These are the activations of a small neural network, seen along a few directions. Each row is one input.
In each table, some parts of the input vary, and every possible input appears once, in random order.
A made-up example of a description, with smaller parts first: values(2) and (point or line(9) or (ring(5) and line(6))).
Shared parts are said once, and a part with two or three values counts as separate values.

Other details of the inputs shift rows strongly along two fixed directions, in all tables alike. That doesn't count.

Rows:
R1: [ -4.3 -28.0  18.7  19.1  10.1  -7.3  -8.6   8.2 -16.9  -0.9  11.3]
R2: [ -1.1 -16.4  20.3  43.9  43.7  51.8  29.8  -1.9 -16.5   7.7   7.1]
R3: [ -8.6 -24.2  31.4  58.4  30.2  23.4  -4.8   8.6 -20.3  10.7  15.0]
R4: [  4.0  27.1 -44.7 -64.1 -37.5 -62.6 -13.3  -7.4  24.1   4.5  -2.6]
R5: [ -9.4  -8.7 -11.7  49.2  31.8  68.5  20.0 -13.5   4.8  14.6  12.0]
R6: [ 22.1  38.3  11.1 -72.5 -35.9 -45.2   5.5  20.3  -8.6 -41.0 -38.8]
R7: [-34.1 -58.9 -36.2  43.6   8.2  42.8 -23.8 -71.2  58.5  72.1  48.5]
R8: [  5.0  24.2 -13.0 -13.5 -21.4 -23.5 -12.3  22.8 -11.2 -23.6  -8.1]
R9: [  7.8  21.2 -29.1 -65.2 -38.3 -62.5 -10.7   8.1  11.0 -17.0 -12.9]
R10: [ 36.8  60.4  14.9 -65.7 -13.2 -47.3  28.5  50.2 -37.2 -59.6 -46.2]
R11: [ -8.0 -16.5 -26.7 -45.1 -16.1 -21.9  -5.8 -54.9  52.5  46.4  11.2]
R12: [  6.8 -16.0  53.0  24.0   9.0   8.8  -0.3  26.3 -42.1 -32.0  -8.3]
R13: [-13.1 -26.4  10.4  58.8  12.5  34.5 -16.6  14.1 -17.8  -7.4  16.1]
R14: [ -1.1  15.4 -53.4 -83.5 -44.3 -41.7  -8.8 -48.0  62.8  28.7  -4.6]
R15: [-5.9 -0.2 12.4 32.6  3.5 31.4 -4.6  8.5 -5.6 -5.3 -0.7]
R16: [ -2.9 -25.4  46.9  55.5  16.4  39.5  -6.4  20.0 -37.8 -24.6   1.8]
R17: [-25.8 -49.7 -13.6  57.2  24.2  24.6 -20.0 -37.9  23.1  57.4  46.8]
R18: [-12.4  -4.3 -46.0 -27.0 -12.0 -32.0 -12.9 -40.9  51.3  50.3  18.6]
R19: [  6.1  -0.2   9.1 -19.1 -10.8 -35.1  -6.7  21.8 -18.7 -22.7  -6.7]
R20: [  5.2  -2.9  32.4  57.6  38.2  50.3  17.1  23.9 -36.9 -16.6  -1.5]
R21: [ 13.4  30.7  52.2  48.9   7.8  23.7  -1.0  78.6 -70.9 -73.7 -28.3]
R22: [  8.2   9.2  43.3  40.9   9.2  10.5  -5.8  56.5 -61.0 -49.1  -9.6]
R23: [  8.8  17.7  16.0  27.4  23.7  46.5  29.1  26.6 -30.9 -30.5 -15.4]
R24: [-32.6 -50.4 -31.4  43.0  14.6  42.4 -15.0 -69.6  63.0  85.2  44.8]
R25: [ 11.0  33.5 -15.1 -70.2 -34.2 -52.4   2.1   1.0  18.0  -7.8 -21.8]
R26: [ 10.3  14.5  20.6  32.7  23.6  34.3  17.1  28.8 -33.3 -27.0 -10.6]
R27: [-16.5 -20.7   4.1  62.2  21.2  36.7 -13.1  -4.3   0.2  20.6  20.9]
R28: [ 12.5  14.8  -9.1 -74.5 -36.1 -60.9  -3.0  -4.9  11.0 -13.5 -17.6]
R29: [-11.3 -16.4 -41.3 -36.3 -24.3 -22.7 -15.2 -49.5  51.4  37.9  15.8]
R30: [-12.7 -12.9 -27.2  -6.8   0.3 -20.3 -10.6 -32.6  35.9  45.5  20.2]
R31: [ 17.4  13.6  81.2  35.1  16.4  16.9  12.2  68.3 -73.3 -63.0 -29.6]
R32: [ 13.3  16.0  19.7 -18.5  -8.5 -39.7  -2.8  34.5 -33.7 -30.1 -12.1]
R33: [  0.7   5.2 -11.0 -35.0 -21.4 -11.4  -4.2 -19.4  23.8   5.9  -7.6]
R34: [-20.8 -55.4   8.5  37.2  23.4  37.0  -6.7 -53.0  30.6  57.2  31.8]
R35: [ 10.2  10.4  26.5  24.5  30.0  38.5  32.9  25.2 -34.5 -25.4 -13.3]
R36: [ 28.2  64.5 -17.5 -66.8 -24.1 -38.8  20.0  31.6 -10.7 -44.6 -39.4]
R37: [-19.3 -22.9 -35.4  54.2  28.8  61.2   1.7 -42.3  35.3  51.0  32.4]
R38: [ 12.8  38.5 -49.7 -84.6 -18.9 -38.3  28.4 -20.2  33.8   6.7 -17.6]
R39: [ -3.0  -6.4 -22.1 -29.8 -18.2 -37.1 -12.7  -7.6  15.6   7.0   5.7]
R40: [  2.5   7.8   1.5 -27.2 -11.2 -22.7   1.2  -4.8  11.1   6.2  -7.0]
Description of these inputs: line(5) and (values(2) or ring(6)).
The inputs of R23 and R38 match in every part but the line(5) part. If R29 is changed in the same way as R23 into R38, which row does it become? -> R16
The inputs of R12 and R28 match in every part but the line(5) part. If R3 is changed in the same way as R12 into R28, which row does it become? -> R30
Change only the values(2) part in R5. List by row number the other rows that result. -> R37
Change only the ring(6) part in R4. List by row number the other rows that result. -> R9, R24, R27, R29, R33

Rows:
R41: [ -3.0  13.1  -8.8   5.8   3.3  -9.9   0.1  22.0 -12.5  -8.6  -3.7]
R42: [-12.3 -31.8  -0.2  18.7  12.3   5.0 -12.8 -32.4  26.6  49.9  26.6]
R43: [ -8.5 -11.4  33.1  89.0  29.5  50.1 -12.0  30.9 -36.3 -10.5  14.7]
R44: [-21.8 -37.7 -33.1  38.3  12.1  36.7  -9.1 -34.9  26.7  40.3  33.5]
R45: [-18.6 -35.6 -35.8  47.7  23.2  35.9  -9.9 -40.0  27.3  47.8  42.3]
R46: [  3.9   4.9  26.0 -10.8 -15.7 -16.8  -9.8   6.4 -10.4 -13.2 -12.1]
R47: [  5.3   4.6 -19.5 -75.3 -35.8 -55.3  -4.4 -21.4  35.6   5.3 -11.9]
R48: [ 31.8  73.0  -4.0 -56.4 -18.1 -18.9  32.3  41.7 -20.1 -54.9 -48.5]
R49: [ 14.1  28.1  40.3  17.7  -7.6   8.2  -3.0  70.2 -58.6 -78.2 -33.2]
R50: [  0.0 -16.7  15.6  -7.4   0.9   4.0   4.7  -2.8 -10.5  -8.2   1.6]
R51: [ 22.3  26.2 -19.3 -90.8 -28.4 -70.2   9.5  -3.8   6.9 -16.4 -21.8]
R52: [  0.6  -4.6  17.1  15.0  27.6  44.9  28.8 -18.2   5.0  15.3  -3.5]
R53: [-11.4 -15.5 -47.1 -56.3 -11.8 -52.3   1.0 -56.6  62.3  63.7  19.5]
R54: [ -2.5   3.5  35.8  64.8   8.5  38.5 -15.3  39.0 -42.0 -32.2  -3.4]
What do these inputs look like to the network? -> values(2) and (point or ring(6))
The inputs of R47 and R49 match in every part but the values(2) part. If R53 is changed in the same way as R47 into R49, which row does it become? -> R41
